Here are a small network's activations along a few directions, averaged over the inputs that share one value of a field.
Values that are neighbours, or in one group, have similar rows; names and order tell nothing.
In the rows, zero is written as 500.
Strong random noise was added to every row along 5 fixed directions; ignore it. To show where, here is one row again and again, with new noise each time:
[504 203 281 554 743 770 640 676 727 589 510 665 427 518 648]
[459 602 697 420 477 596 526 537 420 378 670 383 476 618 434]
[599 305 258 531 607 616 569 527 558 580 504 556 473 385 782]
[419 477 554 557 532 431 476 554 471 547 442 474 554 455 629]
[381 514 709 392 410 637 513 487 517 412 724 546 352 710 528]
[483 704 569 488 398 364 448 361 193 490 601  62 749 181 652]
[563 467 614 509 614 544 530 712 551 403 422 667 372 769 430]


Field K:
k6: [367 590 700 342 310 380 309 289 467 544 453 641 374 530 594]
k14: [475 393 595 518 418 551 518 542 456 503 451 566 487 625 403]
k9: [411 678 544 518 657 439 527 542 540 526 528 277 679 459 166]
k1: [239 486 607 391 415 438 465 322 639 663 656 603 479 486 459]
k8: [150 372 462 483 538 637 614 439 769 535 688 562 480 447 596]
k2: [467 598 560 418 350 373 447 328 409 382 570 493 430 491 710]
k11: [447 366 386 567 434 542 430 555 392 496 495 652 535 467 436]
k17: [804 313 289 412 529 672 574 553 486 498 414 593 393 602 556]
k15: [566 709 629 399 514 638 565 511 326 309 691 225 527 501 385]
k3: [521 639 598 685 591 395 496 637 616 457 438 405 518 631 103]
k4: [839 498 342 539 420 573 535 340 606 407 713 472 273 534 450]
k10: [588 532 470 228 349 512 428 316 490 534 599 592 408 505 571]
k12: [282 563 524 648 302 293 310 159 544 700 603 455 549 367 611]
k5: [426 617 660 538 552 437 596 677 629 317 345 795 412 832 281]
k7: [ 94 590 743 400 300 539 383 370 490 637 570 356 603 350 579]
k16: [414 510 584 480 366 578 477 508 358 459 609 399 641 521 312]
k13: [734 490 428 436 489 611 618 533 444 399 498 489 377 560 518]
The values of K form a star with 3 arms.
Name the neighbours of k9, in listed order. -> k1, k12
Name the neighbours of k16, in listed order. -> k14, k11
Name the neighbours of k4, in listed order. -> k3
Name the neighbours of k2, in listed order. -> k8, k15
Name the neighbours of k6, in listed order. -> k10, k7
